Small tables with named rows and columns. After each table, cells are looked up by row and column.

Zuv
|  | Noka | Kifib | Fafip | Buli | Lelif | Donete | Sil | Sazufeb |
|---|---|---|---|---|---|---|---|---|
| Baz | 60 | 39 | 57 | 26 | 31 | 55 | 48 | 50 |
| Ror | 65 | 47 | 59 | 60 | 57 | 35 | 61 | 83 |
| Fupage | 29 | 46 | 71 | 58 | 41 | 29 | 75 | 42 |
| Sutemel | 46 | 37 | 32 | 53 | 44 | 40 | 29 | 29 |
| Peti | 47 | 52 | 23 | 37 | 62 | 61 | 41 | 14 |
| Nop | 56 | 65 | 48 | 28 | 21 | 37 | 35 | 47 |
| Kulof | 11 | 52 | 36 | 43 | 12 | 40 | 14 | 58 |
| Sunob | 20 | 46 | 24 | 37 | 22 | 44 | 49 | 39 |
| Mil | 42 | 17 | 31 | 47 | 23 | 31 | 42 | 33 |
| Zuvuf | 53 | 58 | 63 | 38 | 82 | 71 | 60 | 38 |
| Zur | 20 | 37 | 66 | 12 | 34 | 30 | 43 | 40 |
| Lakuge | 43 | 49 | 18 | 38 | 40 | 32 | 30 | 8 |

Sunob, Sazufeb -> 39
Mil, Noka -> 42
Lakuge, Noka -> 43
Ror, Buli -> 60
Zuvuf, Lelif -> 82
Baz, Lelif -> 31
Kulof, Noka -> 11
Lakuge, Buli -> 38
Ror, Noka -> 65
Nop, Noka -> 56
Peti, Buli -> 37
Sunob, Lelif -> 22
Which row has the largest Fafip? Fupage

Dogega:
,Genu,Metab,Peko,Kuv,Fivifeb,Lib
Kunafer,0.35,0.32,0.56,0.66,0.46,0.35
Divu,0.47,0.51,0.63,0.21,0.48,0.25
Fakudad,0.26,0.36,0.42,0.81,0.47,0.57
Busuro,0.35,0.44,0.34,0.38,0.29,0.24
Les,0.41,0.38,0.39,0.54,0.40,0.50
Zub,0.43,0.54,0.62,0.62,0.60,0.45
Zin,0.43,0.40,0.39,0.41,0.38,0.38
Leg,0.58,0.25,0.35,0.34,0.37,0.24
Nem,0.25,0.50,0.43,0.52,0.31,0.43
Kubu,0.21,0.43,0.41,0.37,0.44,0.57
Riloku,0.44,0.49,0.68,0.66,0.59,0.48
Zukigu,0.38,0.29,0.32,0.48,0.33,0.38
Zotutu,0.43,0.20,0.47,0.43,0.34,0.21
Taboru,0.40,0.40,0.38,0.39,0.43,0.40

Les, Genu -> 0.41
Nem, Genu -> 0.25
Zukigu, Genu -> 0.38
Riloku, Kuv -> 0.66
Divu, Peko -> 0.63
Fakudad, Lib -> 0.57

Table Dukap
         Mafode   Kepo
Benatig   -5017  -4191
Zod        -306  -5211
Fepopi     5565   3955

Zod, Kepo -> -5211
Benatig, Kepo -> -4191
Zod, Mafode -> -306
Fepopi, Mafode -> 5565
Fepopi, Kepo -> 3955
Benatig, Mafode -> -5017

Neliti:
        Lis  Felu  Paz  Gibife
Fug      79    79   83      77
Piruki   80    78   83      78
Ras      80    77   82      78
Kiduva   81    86   83      74
Lurisu   80    81   83      76
Ref      80    79   83      77
Dafuda   80    78   83      77
Muzi     81    85   83      74
Giv      70   126  155     192
Dako    109   203   98      20
Goten    80    79   83      77

What is the Gibife of Muzi in Neliti?
74
What is the Lis of Kiduva in Neliti?
81
What is the Paz of Piruki in Neliti?
83
What is the Felu of Giv in Neliti?
126
What is the Felu of Dafuda in Neliti?
78
What is the Felu of Kiduva in Neliti?
86
What is the Lis of Dako in Neliti?
109
What is the Gibife of Piruki in Neliti?
78
What is the Paz of Dafuda in Neliti?
83
What is the Gibife of Lurisu in Neliti?
76
What is the Lis of Muzi in Neliti?
81
Which row has the largest Felu? Dako

Dak
cols = Nufud, Muko, Fovin, Ret, Zezos, Metati, Gegefu
Tesilog: [36.76, 66.62, 51.41, 52.14, 57.77, 61.13, 72.44]
Demizo: [70.49, 71.59, 75.91, 45.79, 50.10, 55.35, 67.83]
Pozori: [54.71, 55.96, 78.64, 65.48, 70.74, 69.64, 62.78]
Punip: [56.53, 56.67, 58.65, 72.77, 63.33, 53.32, 20.67]
Raz: [69.44, 52.67, 49.65, 59.71, 53.28, 42.02, 67.97]
Bez: [33.37, 66.84, 62.36, 54.75, 59.15, 61.18, 70.36]
Tikem: [52.11, 49.66, 67.92, 50.65, 76.69, 70.58, 68.76]
Mal: [61.52, 61.90, 61.61, 73.23, 65.80, 56.66, 65.88]
Sidatum: [60.32, 40.94, 48.46, 70.07, 43.13, 69.96, 38.21]
Vid: [68.47, 76.06, 57.98, 59.76, 55.52, 70.49, 65.39]
Mag: [74.74, 76.19, 56.42, 59.85, 56.05, 70.53, 62.57]
Puv: [60.35, 60.99, 53.26, 64.81, 63.63, 55.04, 35.26]
Sapot: [62.56, 59.97, 54.40, 83.13, 72.21, 52.33, 58.27]

Zezos of Mal: 65.80
Gegefu of Tikem: 68.76
Fovin of Puv: 53.26
Muko of Tikem: 49.66
Gegefu of Sapot: 58.27
Ret of Mal: 73.23
Metati of Sidatum: 69.96
Ret of Tesilog: 52.14
Gegefu of Sidatum: 38.21
Zezos of Raz: 53.28
Fovin of Sapot: 54.40

Ses:
fields: Vomu, Dodero
Pez: [-64.152, -41.994]
Zogom: [-87.287, 42.191]
Zameb: [61.731, 41.108]
Bine: [59.246, 56.164]
Dadupe: [53.369, -54.235]
Tuvo: [-4.321, -76.591]
Dabo: [-19.248, -44.206]
Zulur: [-5.354, -33.566]

What is the Vomu of Pez in Ses?
-64.152
What is the Dodero of Tuvo in Ses?
-76.591
What is the Vomu of Dadupe in Ses?
53.369
What is the Dodero of Zameb in Ses?
41.108
What is the Vomu of Zulur in Ses?
-5.354
What is the Vomu of Bine in Ses?
59.246

Table Zaka
|  | Zanezev | Nivi | Gapi | Mak | Vup | Nevuv | Rizoro | Rab |
|---|---|---|---|---|---|---|---|---|
| Mep | 5831 | 6187 | 4728 | 6004 | 6014 | 1757 | 6732 | 3081 |
| Geru | 5476 | 5812 | 4736 | 5897 | 5829 | 1788 | 6934 | 3043 |
| Bup | 5565 | 5679 | 4925 | 5878 | 5837 | 1709 | 7799 | 3160 |
| Simit | 5543 | 6781 | 4538 | 6135 | 6596 | 1940 | 5717 | 2760 |
| Pap | 5284 | 5832 | 4540 | 5982 | 5913 | 2102 | 6554 | 3221 |
| Fopasem | 6831 | 6099 | 5535 | 6519 | 6727 | 850 | 8342 | 2766 |
| Fitozez | 5976 | 5925 | 5154 | 6166 | 6319 | 1368 | 7467 | 2836 |
| Faro | 3373 | 4022 | 3386 | 5128 | 3302 | 3414 | 7083 | 4066 |
| Bal | 5273 | 5352 | 4476 | 5690 | 5294 | 2044 | 7355 | 3412 |
| Kikima | 5068 | 5385 | 4468 | 5685 | 5457 | 2187 | 7225 | 3265 |
| Tupom | 6818 | 7249 | 5445 | 6619 | 7553 | 830 | 6692 | 2395 |
| Menimuz | 6919 | 7175 | 5530 | 6775 | 7645 | 849 | 6746 | 2402 |
| Todis | 5544 | 8057 | 4195 | 6158 | 7317 | 2265 | 3606 | 2247 |
| Sim | 4585 | 5683 | 3902 | 5629 | 5262 | 2613 | 6282 | 3258 |

Gapi of Fopasem = 5535
Nevuv of Simit = 1940
Rizoro of Todis = 3606
Mak of Bal = 5690
Zanezev of Pap = 5284
Gapi of Sim = 3902
Which row has the largest Nevuv? Faro

Table Farebo
,Fefovuf,Feg,Piz,Suk,Lovu
Rol,0.5,0.6,0.6,0.6,0.5
Kodu,0.5,0.5,0.6,0.6,0.5
Taru,0.4,0.4,0.5,0.4,0.5
Parol,0.2,0.3,0.4,0.5,0.4
Pavige,0.3,0.4,0.6,0.5,0.5
Tuse,0.5,0.4,0.4,0.4,0.5
Mor,0.6,0.6,0.8,0.7,0.8
Sodi,0.5,0.5,0.6,0.6,0.5
Livi,0.3,0.4,0.6,0.5,0.5

Rol, Feg => 0.6
Sodi, Lovu => 0.5
Rol, Suk => 0.6
Mor, Piz => 0.8
Taru, Fefovuf => 0.4
Rol, Piz => 0.6
Mor, Feg => 0.6
Livi, Feg => 0.4
Tuse, Feg => 0.4
Tuse, Fefovuf => 0.5
Row with the largest Fefovuf: Mor

Table Lan
,Pem,Muk,Fasalun,Rer,Temotiv,Buka,Sutob,Mabu,Sipibek
Ruv,105,126,163,52,181,136,182,125,166
Gunuvos,117,168,142,192,122,156,149,87,146
Vazuke,157,139,90,126,111,143,98,229,117
Zor,123,119,177,113,208,133,60,170,114
Mif,151,172,139,155,159,172,135,70,126
Menuku,70,133,99,169,24,89,183,141,172
Nas,134,80,206,125,221,164,45,183,83
Megoke,157,162,133,161,157,165,113,82,164
Kibefo,207,102,64,184,75,154,104,218,116
Kidal,148,79,212,155,217,182,15,188,86
Runober,144,192,149,155,147,123,120,105,152
Dilo,102,141,105,217,21,74,154,150,162

What is the Buka of Runober in Lan? 123
What is the Rer of Kibefo in Lan? 184
What is the Temotiv of Kibefo in Lan? 75
What is the Sutob of Dilo in Lan? 154
What is the Muk of Gunuvos in Lan? 168
What is the Pem of Megoke in Lan? 157
What is the Mabu of Vazuke in Lan? 229
What is the Muk of Zor in Lan? 119
What is the Sipibek of Dilo in Lan? 162
What is the Rer of Zor in Lan? 113
Row with the largest Muk: Runober

